These are the activations of a small neural network, seen along a few directions. Each row is one input.
In each table, some parts of the input vary, and every possible input appears once, in random order.
A made-up example of a description, with smaller parts first: line(6) and (point or line(11) or (values(3) and ring(5))).
Shared parts are said once, and a part with two or three values counts as separate values.

Other details of the inputs vary at random and push rows far along two fixed directions, the same in every table; ignore that.

Table:
row 1: [11.6 48.0 13.1 -0.6 -9.0 26.7 -32.7 -56.0 -18.2 -14.8 -49.6 -3.0]
row 2: [-32.7 -74.6 -37.3 -27.1 35.8 13.0 -17.6 31.5 37.4 21.0 -30.4 52.3]
row 3: [40.1 26.4 -3.5 18.1 -9.3 -7.4 46.4 54.7 -32.5 30.0 48.0 13.5]
row 4: [2.3 33.7 12.5 32.5 -27.2 -12.9 -36.7 -26.5 -3.0 -67.2 -46.0 2.4]
row 5: [14.1 45.3 16.7 6.3 -22.3 -1.2 33.6 33.3 21.5 56.7 69.9 -34.1]
row 6: [-43.9 -64.7 -18.3 -55.2 73.6 23.0 21.9 -1.0 25.8 0.6 -14.9 26.7]
row 7: [4.1 40.2 13.9 -1.8 -24.1 12.3 -52.0 -53.9 0.7 -39.7 -21.1 -30.0]
row 8: [2.1 -8.1 -4.1 16.7 -57.6 -47.7 -25.2 -57.5 -48.8 -31.5 -50.8 -14.3]
row 9: [35.4 32.8 -3.4 26.8 -37.5 -26.2 32.4 51.0 26.3 43.8 63.8 -10.6]
row 10: [-4.5 40.1 35.8 23.1 -9.2 8.8 49.6 34.1 10.1 25.4 75.0 -13.5]
row 11: [14.4 39.8 15.5 -14.7 10.6 13.3 -27.1 -47.0 -45.0 -31.2 -49.4 -8.8]
row 12: [8.6 35.4 18.4 24.8 13.8 11.2 50.9 21.1 -22.8 33.7 70.4 -20.2]
row 13: [-9.8 6.5 23.3 -5.3 -37.6 -28.9 -18.1 -90.9 -45.4 -20.6 -42.7 -25.8]
row 14: [15.7 25.2 -8.8 15.4 -42.5 -7.3 -58.4 -27.6 1.7 -51.7 -29.3 -8.5]
row 15: [22.7 25.2 -3.8 46.9 -7.3 -8.6 47.2 49.8 -24.6 22.3 63.7 -2.7]
row 16: [-30.8 -80.1 -0.2 -45.8 57.7 22.3 -11.0 14.6 45.8 22.4 -12.2 10.5]
row 17: [-15.2 -92.6 -25.1 -26.0 39.9 2.7 -20.1 35.6 45.9 7.8 -24.6 26.8]
row 18: [-34.1 -78.5 -44.9 -34.0 52.3 7.0 16.9 34.7 25.2 -7.1 -19.9 39.3]
Each input here is: values(2) and (point or ring(8)).
Changing only the values(2) part turns row 2 into row 1. The same change can be made to row 4. Which row results?
Answer: row 10
Which other rows does row 14 become when the values(2) part takes its other values? List them by row number.
Answer: row 7

Table:
row 19: [20.8 22.3 2.1 27.1 -29.7 -11.7 5.1 8.2 -16.3 1.1 11.2 -2.4]
row 20: [-17.9 -33.1 -9.1 -19.6 35.5 16.2 5.0 25.5 25.8 14.2 8.0 16.8]
row 21: [-3.9 -7.1 -17.0 -3.9 -9.9 -10.7 -61.5 -43.9 -5.0 -53.1 -74.3 4.4]
row 22: [-28.3 -38.3 1.3 -27.3 29.4 6.3 13.1 8.0 13.5 23.4 14.8 6.3]
row 23: [-15.0 -23.5 -3.5 -16.8 29.4 14.4 2.0 19.3 26.4 11.9 11.1 11.3]
row 24: [12.2 33.8 13.8 7.6 -11.3 1.1 13.2 -21.2 -28.1 -1.3 4.2 -13.9]
row 25: [19.5 21.2 1.8 27.0 -30.7 -16.2 15.5 12.8 -13.4 -2.7 22.9 -7.6]
row 26: [14.1 35.3 11.0 10.9 -5.9 10.0 2.8 2.9 2.1 1.0 14.2 -11.2]
row 27: [-14.5 -24.7 -8.3 -16.4 31.8 12.4 11.1 26.7 21.6 14.4 9.9 16.5]
row 28: [25.5 30.7 2.4 28.3 -45.3 -16.9 13.5 8.7 -13.3 3.5 17.7 -7.9]
row 29: [28.1 18.0 -0.8 22.0 -29.4 -16.0 9.5 10.6 -11.4 5.1 13.9 -8.1]
row 30: [-25.1 -27.9 3.0 -21.1 23.0 5.4 11.2 2.3 12.6 21.6 12.2 1.1]
row 31: [-15.4 -6.7 3.2 -17.8 12.9 5.9 -40.5 -59.8 -14.2 -39.1 -65.7 -5.1]
Describe the family of inputs behind these rows.
Answer: values(5) or (values(2) and line(4))
Which other rows does row 27 become when the line(4) part takes its other values? List them by row number.
Answer: row 20, row 23, row 26
Which other rows does row 27 become when the values(2) part takes its other values? List them by row number.
Answer: row 24

Table:
row 32: [-26.0 -57.3 -6.7 -27.8 31.7 3.1 43.1 43.1 21.8 60.0 47.0 16.5]
row 33: [31.9 64.8 23.6 18.1 -12.9 16.0 15.2 -11.4 -20.9 0.7 23.5 -23.9]
row 34: [-22.1 -32.0 -18.2 -24.4 30.3 10.9 -51.4 -16.6 28.6 -39.2 -62.3 16.4]
row 35: [-39.8 -55.2 -8.3 -35.8 32.3 1.6 -22.7 -21.2 18.6 -1.6 -33.2 9.8]
row 36: [-7.2 -42.5 -18.5 -0.4 6.7 -11.5 38.7 60.6 17.7 41.7 51.5 20.0]
row 37: [-17.6 -19.0 -0.4 -22.8 11.5 0.9 -37.7 -49.8 -4.9 -24.0 -59.0 -1.4]
row 38: [-19.9 -39.4 -14.3 -8.2 7.1 -11.4 -24.6 -4.4 14.4 -20.0 -30.4 15.1]
row 39: [-17.0 -36.2 -3.4 -14.1 21.2 -0.1 48.9 41.2 7.5 49.1 55.1 9.9]
row 40: [-9.7 -25.4 -11.1 -13.6 28.1 7.8 -36.5 -1.0 25.2 -22.8 -37.5 12.1]
row 41: [-9.8 -41.5 -14.7 -1.9 2.2 -11.3 32.6 56.7 28.0 46.6 53.0 15.1]
row 42: [-22.4 -32.7 2.3 -13.7 17.1 -0.1 42.6 36.7 18.3 50.2 58.9 3.8]
row 43: [39.1 68.0 9.9 32.3 -31.7 5.3 9.3 10.5 -11.6 -5.7 19.9 -11.3]
row 44: [31.4 47.7 8.9 36.8 -49.5 -16.2 7.5 1.3 -20.5 -7.2 19.9 -17.3]
row 45: [-27.3 -16.5 0.1 -26.4 39.3 24.0 -25.6 -20.1 13.5 -15.1 -34.1 10.5]
row 46: [32.4 70.6 26.7 18.2 -13.1 14.3 -7.5 -32.1 -27.5 -20.3 -7.4 -29.2]
row 47: [29.9 41.7 4.7 35.2 -42.1 -15.2 1.3 -7.8 -27.9 -20.0 -1.3 -11.8]
row 48: [14.5 45.2 16.7 2.9 -1.2 17.7 3.4 -16.9 -11.7 -7.5 2.8 -17.2]
row 49: [-5.0 -11.6 -11.7 -11.2 18.3 9.0 -51.6 -24.6 16.8 -42.5 -59.2 8.3]
row 50: [22.7 54.0 24.2 24.8 -32.9 -4.2 21.5 -17.5 -34.4 -1.6 22.4 -24.5]
row 51: [-6.4 -24.9 -14.9 -8.8 -4.4 -11.3 -47.8 -29.9 5.5 -31.9 -61.9 8.3]
row 52: [-18.6 -41.4 -20.3 -8.7 11.7 -11.8 -26.4 -7.6 8.0 -22.7 -40.4 18.1]
row 53: [-8.1 -22.5 -11.4 -1.0 21.3 12.9 32.8 67.8 33.4 40.3 54.6 22.2]
row 54: [17.4 30.0 12.3 8.9 -18.4 -2.7 16.3 -11.9 -28.3 7.4 13.7 -13.7]
row 55: [-19.6 0.5 3.6 -25.5 31.0 20.5 -37.5 -42.0 6.6 -31.6 -55.0 2.4]
row 56: [26.8 23.2 -3.2 22.1 -32.4 -13.7 5.9 8.0 -17.2 -0.3 9.3 -3.7]
row 57: [19.2 43.9 18.9 21.0 -26.3 -3.8 18.5 -18.7 -35.2 -5.0 11.6 -20.5]
row 58: [32.8 49.4 8.5 36.4 -50.3 -16.6 5.7 0.0 -19.7 -5.0 20.8 -18.5]
row 59: [-23.3 -33.8 3.0 -12.8 17.0 -0.2 44.8 37.8 16.9 48.0 58.6 4.5]
row 60: [-10.8 -40.6 -18.8 -13.3 5.2 -10.2 -26.5 -4.4 12.3 -9.3 -37.0 16.1]
row 61: [12.6 33.4 12.7 13.7 -16.9 -3.7 7.6 -25.8 -33.2 -10.7 -4.1 -15.9]
Changing only one part turns row 44 into row 59. The same change can be made to row 43. Which row results?
Answer: row 55
Describe the family of inputs behind these rows.
Answer: values(2) and (line(5) or ring(10))
Which other rows does row 47 become when the ring(10) part takes its other values? List them by row number.
Answer: row 36, row 38, row 41, row 44, row 51, row 52, row 56, row 58, row 60
Which other rows does row 36 become when the values(2) part takes its other values? List them by row number.
Answer: row 39
